A small network was shown many inputs. Here are its activations along a few directions, one row for each input.
In each table, some parts of the input vary, and every possible input appears once, in random order.
Descriptions start from the smaller parts, as in this example, which fits no table here: ring(5) and (point or (values(2) and line(4)) or line(11)).
Shared parts are said once, and a part with two or three values counts as separate values.
In the rows, 128 means zero.

Other details of the inputs vary at random and push rows far along two fixed directions, the same in every table; ignore that.

A family of inputs:
x1: [ 61 159 213 193 158 154 132  95 175 179 124 121]
x2: [139 105 119 134 130 119 131 146 100 120 161 151]
x3: [157 148  97 103  74  98 114 106 144 105 124 120]
x4: [153 152  72 110  92 100 113 122 120 126 160 165]
x5: [124 134  97  95 111 109 152 118 123 112 106 177]
x6: [117  86 179 122 149 142 148 140  87 124  84 162]
x7: [ 77 189 116 146 121 130 119  91 221 183 136 127]
x8: [123  99 152 153 180 134 129 142 103  99 110 117]
x9: [151 149  67 106  88 125 130 132 162 110 124 118]
x10: [136  91 145 140 176 140 129 157 114 130 100 102]
x11: [113  89 151 109 164 147 156 163 100 137  84 153]
x12: [ 73 182 149 148 139 123 128 102 200 195 131 113]
x13: [133 130 115 120 124 137 137 148 145 117 120 108]
x14: [121 108 165 141 172 126 136 149  96 103 112 106]
x15: [153 148  97 109  67 116 124 111 151  92 130 124]
x16: [154 124 116 127 106 114 114 110 136 111 115 121]
x17: [131 112 138 149 166 119 130 126 117 113 112 118]
x18: [148 121 129 122 115 113 116 113 124 114 112 116]
x19: [149 136  86 104  62 130 114 108 118 124 163 147]
x20: [131 109 136 128 161 130 128 146 124 137 106 102]
x21: [149 151  79  91  88 116 128 136 164 110 129 113]
x22: [141  93 175 147 149 140 113 153  74 142 133 146]
x23: [151 127 112 106  97 144 120 104 103 132 152 141]
x24: [ 63 160 185 159 167 142 132 125 177 189 124 104]
x25: [137 123 119 139 139 127 139 134 117  90 118 121]
x26: [138 123 105 106 130 156 130 133 108 152 148 130]
x27: [131 113 113 127 130 137 130 134  86 120 156 142]
x28: [145 117 150 121 116 127 125 135 121  96 117 112]
x29: [142 100 112 122 124 134 129 165 114 142 154 138]
x30: [148 114 112 117 131 132 116 163 103 149 140 143]
x31: [121 104 130 129 143 160 130 155  98 152 147 127]
x32: [147 156  78 106  97  88 126 109 143  99 130 123]
x33: [136 125 130 124 139 118 137 138 119  90 123 115]
x34: [ 72 182 180 155 119 125 120  84 189 175 134 120]
x35: [137 114 123 122 150 146 134 124  80 125 149 138]
x36: [ 86 173 146 155  87 123 118  85 187 196 180 162]
x37: [122 105 162 150 171 137 145 150 102  95 116 112]
x38: [154 141  87 112  78 113 108 104 152  96 124 129]
x39: [128 100 155 145 182 120 133 137  95 112 107 110]
Description of these inputs: values(3) and (point or line(4) or ring(8)).
Question: The inputs of x9 and x25 match in every part but the values(3) part. If x10 is changed in the same way as x9 into x25, which row does it become?
Answer: x17
Question: A walk changes only the ring(8) part. It starts at x1 and steps to x38. List the rest of the walk in order.
Answer: x16, x18, x3, x34, x28, x15
Question: Which other rows does x22 become when the line(4) part takes its other values? List them by row number.
Answer: x19, x23, x36

A family of inputs:
x40: [109 163 128 151 110 133 124 100 164 155 156 134]
x41: [102 172 120 133 128 118 126 105 158 164 146 136]
x42: [144 119 127 112 102 118 121 131 108 110 126 135]
x43: [142 121 127 119 104 124 127 135 113 100 130 140]
x44: [143 119 109 116 120 136 141 130 112 106 121 139]
x45: [140 115 110 114 121 138 131 159 125 117 124 126]
x46: [145 114 105 112 129 128 128 124 110 111 122 143]
x47: [103 161 127 125 116 129 131  90 159 168 130 140]
x48: [121 136 142 139 156 115 134 129 145 103 102  91]
x49: [102  83 222 181 202 174 130 159  83 140 124 107]
x50: [147 123 114 115 126 117 132 122 136  81  86 104]
x51: [113 163 128 144 114 126 111  96 157 168 151 135]
x52: [143 121 105 117 140 117 127 137 111 112 137 130]
x53: [148 115 106 111 128 126 123 153 117 132 120 132]
x54: [150 116 120 120 111 134 113 132 109 118 137 116]
x55: [155 123 121 132 123 116 117 125 136  86 107  92]
x56: [149 126 129 123 114 100 124 124 135  78  96 111]
x57: [148 116 120 120 116 110 121 127 111 108 131 150]
x58: [148 119 113 118 131 114 129 148 148  96  89  96]
x59: [ 95 165 127 131 112 141 134  97 165 150 135 142]
x60: [150 121 122 117 111 112 120 129 105 115 126 146]
x61: [ 72 135 195 169 187 155 141 135 132 161 135 118]
x62: [149 112 108 107 124 125 128 151 120 134 119 124]
x63: [ 98 160 131 125 111 139 136  94 167 157 136 137]
x64: [144 115 107 118 125 132 137 157 124 120 124 131]
x65: [101 156 125 125 112 134 131 120 180 169 140 130]
x66: [141 126 109 121 131 125 140 143 113 106 136 126]
x67: [146 120 124 124 108 118 133 133 112 103 130 145]
x68: [106  76 226 175 201 172 132 156  84 146 125 102]
x69: [ 88 119 199 183 189 150 120 121 126 174 140 126]
x70: [ 96 170 125 128 120 124 126 106 161 160 147 125]
x71: [103 169 123 129 125 118 130 103 161 166 145 128]
x72: [114 160 131 140 111 126 115  94 160 170 150 127]
x73: [139 108 101 121 128 125 131 153 121 123 125 132]
x74: [146 112 110 135 120 127 120 130 109 113 142 127]
x75: [141 114 118 126 111 111 128 129 109 105 131 147]
x76: [143 113 110 107 120 132 124 155 120 127 120 121]
x77: [123  69 178 151 203 150 133 178  84 137 108 122]
x78: [ 98 167 127 128 119 127 134 106 168 155 151 125]
x79: [142 117 112 104 114 135 128 128 108 113 117 129]
x80: [147 119 107 109 123 129 127 127 105 118 117 140]
x81: [136 120 102 123 135 118 134 139 110 109 137 128]
x82: [151 118 125 112 106 111 124 127 107 116 124 139]
x83: [146 116 130 112 102 121 129 131 114 105 131 136]
x84: [ 94 158 118 138 120 128 134  92 161 156 136 149]
Question: The inputs of x54 and x76 match in every part but one. If x51 is changed in the same way as x54 into x76, which row does it become?
Answer: x53
Question: What is each input in this table made of?
Answer: values(5) and (point or ring(8))
Question: Which other rows does x57 become when the values(5) part takes its other values? List them by row number.
Answer: x46, x52, x69, x77
Question: Which other rows does x44 become when the ring(8) part takes its other values? List them by row number.
Answer: x46, x47, x59, x63, x79, x80, x84
Question: List by row number the other rows that have the values(5) part in common with x60.
Answer: x42, x43, x56, x57, x67, x75, x82, x83
